Small tables with named rows and columns. After each table, cells are looked up by row and column.

gim =
	zigezar	pim	rud	zefi
dati	85	194	141	126
nes	120	240	98	149
tigo	157	181	187	163
pinekir	151	155	244	96
dorut	116	160	239	132
nirilir	193	143	77	153
fono	111	151	86	179
vuf	96	40	230	174
sol	36	101	184	107
luzik	158	181	167	129
vuv	107	140	147	128

pinekir, zigezar -> 151
nirilir, zigezar -> 193
tigo, pim -> 181
nes, rud -> 98
nirilir, pim -> 143
tigo, zefi -> 163
pinekir, zefi -> 96
sol, zigezar -> 36
vuf, rud -> 230
dorut, zefi -> 132
dati, rud -> 141
sol, rud -> 184
vuf, pim -> 40
Which row has the largest zefi? fono

peta
        dipi  nomagas  gepeva  riz  rokol  nogo  gizozip  takifon  razu
pusole   5.4      6.7     1.6  4.7    3.0   3.5      2.0      5.5   3.9
maf      2.7      4.2     6.0  4.3    3.2   4.0      7.3      1.1   4.2
guzege   2.1      5.7     6.6  4.0    4.4   5.1      8.8      1.4   5.8
mikeku   5.2      2.4     4.3  1.3    4.3   4.4      7.2      5.4   3.8
mivizo   3.7      5.0     2.8  3.5    4.0   5.3      2.2      3.7   2.9

What is the gepeva of maf in peta?
6.0
What is the nogo of maf in peta?
4.0
What is the nogo of pusole in peta?
3.5
What is the nomagas of mivizo in peta?
5.0
What is the gizozip of mivizo in peta?
2.2
What is the takifon of maf in peta?
1.1
What is the rokol of mivizo in peta?
4.0
What is the razu of pusole in peta?
3.9
What is the nogo of mikeku in peta?
4.4
What is the rokol of maf in peta?
3.2
What is the gepeva of mivizo in peta?
2.8
What is the razu of guzege in peta?
5.8
What is the razu of maf in peta?
4.2
What is the rokol of guzege in peta?
4.4
What is the gepeva of guzege in peta?
6.6
What is the riz of mikeku in peta?
1.3
What is the takifon of pusole in peta?
5.5
What is the razu of mikeku in peta?
3.8
What is the dipi of pusole in peta?
5.4

vepivar =
	motob	sizar	tena	nal	dibeze	bagak
bak	0.1	-0.1	0.0	-0.8	-0.9	-0.9
ran	-0.5	0.0	-0.6	-0.6	-0.5	-0.1
fuget	-0.5	-0.1	-0.1	-0.7	-0.2	-0.1
ninatez	0.6	0.9	-0.2	-0.2	-0.1	-0.7
ref	-0.5	-0.1	-0.1	-0.6	-0.1	-0.3
bavopi	-0.4	-0.4	-0.2	-0.5	-0.3	-0.5
muvora	-0.6	0.1	-0.7	-0.1	0.4	0.4
sasufak	-0.3	-0.3	-0.5	-0.3	-0.5	-0.2
kevo	-0.2	-0.1	0.0	-0.8	0.1	-0.2
ratugal	-0.4	-0.2	-0.3	-0.4	-0.1	-0.3

What is the sizar of sasufak in vepivar?
-0.3
What is the tena of sasufak in vepivar?
-0.5
What is the motob of sasufak in vepivar?
-0.3
What is the sizar of ninatez in vepivar?
0.9
What is the sizar of ref in vepivar?
-0.1
What is the nal of ran in vepivar?
-0.6
What is the nal of ninatez in vepivar?
-0.2
What is the sizar of kevo in vepivar?
-0.1
What is the tena of ratugal in vepivar?
-0.3
What is the bagak of kevo in vepivar?
-0.2
What is the dibeze of kevo in vepivar?
0.1
What is the tena of ref in vepivar?
-0.1
What is the nal of ratugal in vepivar?
-0.4
What is the motob of kevo in vepivar?
-0.2
What is the dibeze of ref in vepivar?
-0.1
What is the sizar of ratugal in vepivar?
-0.2
What is the tena of ninatez in vepivar?
-0.2
What is the motob of muvora in vepivar?
-0.6
What is the motob of ratugal in vepivar?
-0.4

Table timat
|  | vip | lek | meb | rusuzim | lisaza | zan | rupulo | fiba | rim | lagu |
|---|---|---|---|---|---|---|---|---|---|---|
| tuv | 5.5 | 5.6 | 5.9 | 5.8 | 6.6 | 5.3 | 6.8 | 5.7 | 5.2 | 5.5 |
| valoko | 4.5 | 3.0 | 6.7 | 4.2 | 7.8 | 7.9 | 3.5 | 7.8 | 5.1 | 6.7 |
| pelodim | 7.0 | 7.0 | 5.4 | 3.8 | 5.6 | 3.6 | 4.5 | 3.3 | 4.7 | 5.2 |
| vituba | 5.3 | 5.8 | 6.7 | 5.8 | 5.5 | 4.4 | 9.0 | 8.1 | 6.3 | 6.3 |
| kepedub | 8.9 | 6.7 | 7.8 | 9.6 | 6.5 | 6.2 | 0.4 | 3.8 | 6.2 | 4.0 |
| fanud | 4.1 | 5.4 | 5.4 | 6.5 | 7.2 | 5.5 | 6.5 | 5.5 | 5.1 | 5.8 |
| sotod | 7.5 | 6.2 | 3.4 | 3.5 | 4.4 | 6.9 | 5.4 | 5.1 | 4.4 | 5.5 |
| lib | 4.4 | 5.0 | 5.6 | 6.5 | 6.2 | 7.3 | 5.9 | 6.6 | 4.8 | 6.3 |
| vak | 7.4 | 6.0 | 3.5 | 3.0 | 3.9 | 6.7 | 6.7 | 5.6 | 3.8 | 5.6 |
| lugodu | 3.2 | 5.2 | 3.9 | 5.6 | 7.2 | 6.1 | 5.5 | 5.6 | 5.3 | 6.1 |
| bazi | 5.0 | 5.0 | 6.6 | 5.2 | 5.2 | 6.2 | 5.1 | 5.6 | 5.3 | 5.3 |

What is the meb of bazi in timat? 6.6
What is the lek of sotod in timat? 6.2
What is the vip of sotod in timat? 7.5
What is the rim of lib in timat? 4.8
What is the rupulo of lugodu in timat? 5.5
What is the vip of lib in timat? 4.4
What is the rim of tuv in timat? 5.2
What is the rusuzim of sotod in timat? 3.5
What is the rim of sotod in timat? 4.4
What is the lek of pelodim in timat? 7.0
What is the lek of bazi in timat? 5.0
What is the zan of lib in timat? 7.3
Which row has the largest zan? valoko

Table fus
	nutasud	gero	vesut	tep	gadum	buf	ralidod	ledu
sitelo	113	129	121	79	121	69	151	119
kop	132	219	118	132	136	133	136	31
per	58	109	137	140	18	137	135	115

tep of kop is 132
buf of per is 137
gero of kop is 219
nutasud of kop is 132
nutasud of per is 58
ledu of per is 115
ledu of sitelo is 119
ralidod of per is 135
vesut of kop is 118

nezi.csv
,dotesi,pez,kezupib,sir,fev,sikes,mun
mizi,114,226,176,186,176,151,156
fizo,161,154,141,197,172,145,173
biratip,143,110,150,133,85,122,22
geta,139,140,180,194,145,81,112
miped,197,124,166,131,113,118,173
saf,134,174,168,198,165,123,149
vevogi,147,153,142,177,164,144,175

mizi, kezupib => 176
geta, sir => 194
mizi, dotesi => 114
geta, sikes => 81
fizo, kezupib => 141
fizo, sir => 197
saf, pez => 174
mizi, fev => 176
miped, pez => 124
vevogi, pez => 153
vevogi, mun => 175
vevogi, sikes => 144
miped, mun => 173
biratip, pez => 110
miped, fev => 113
Row with the largest dotesi: miped

fonozo =
,ral,supi,segoz,pag,lig,kog,fabi,bim,zoz
pil,54842,22983,90574,72976,57263,43834,67017,60599,69167
doki,39940,47569,18098,46462,63718,5821,46610,37392,64965
sig,63023,42396,67313,25674,63156,83716,58851,42863,62126

ral of doki = 39940
ral of sig = 63023
zoz of doki = 64965
zoz of pil = 69167
kog of doki = 5821
segoz of doki = 18098

Table gosa
         nunuz  susimiz  nulada  gobotes  ker  pidadu
pite       119      152     130       73  112     126
davaf      171      159     117      168  127      92
boneb      119       79     142      105  107      57
tipog      115      112     135      149  115     111
besef      113       92     150      138  123      99
rudezag    100      120     133       87  127     119
dimero     116      162     128      138  116     126
modaval    146      134     130       76  117     131
rebolok    115      122     141      153  135     162
veg        127      128     128      123  187     127
beti       122      144     146      144  166     119
kapusu     105      194     111      102   34     128
muk        160      149     133       92  175     149

What is the ker of rebolok in gosa?
135
What is the nulada of rebolok in gosa?
141
What is the ker of pite in gosa?
112
What is the nulada of muk in gosa?
133
What is the ker of kapusu in gosa?
34
What is the gobotes of muk in gosa?
92
What is the nulada of tipog in gosa?
135
What is the susimiz of veg in gosa?
128
What is the nunuz of rebolok in gosa?
115
What is the pidadu of tipog in gosa?
111
What is the pidadu of dimero in gosa?
126
What is the nulada of davaf in gosa?
117
What is the susimiz of beti in gosa?
144
What is the gobotes of rudezag in gosa?
87
What is the nunuz of rudezag in gosa?
100
What is the susimiz of boneb in gosa?
79
What is the gobotes of veg in gosa?
123
Row with the largest susimiz: kapusu

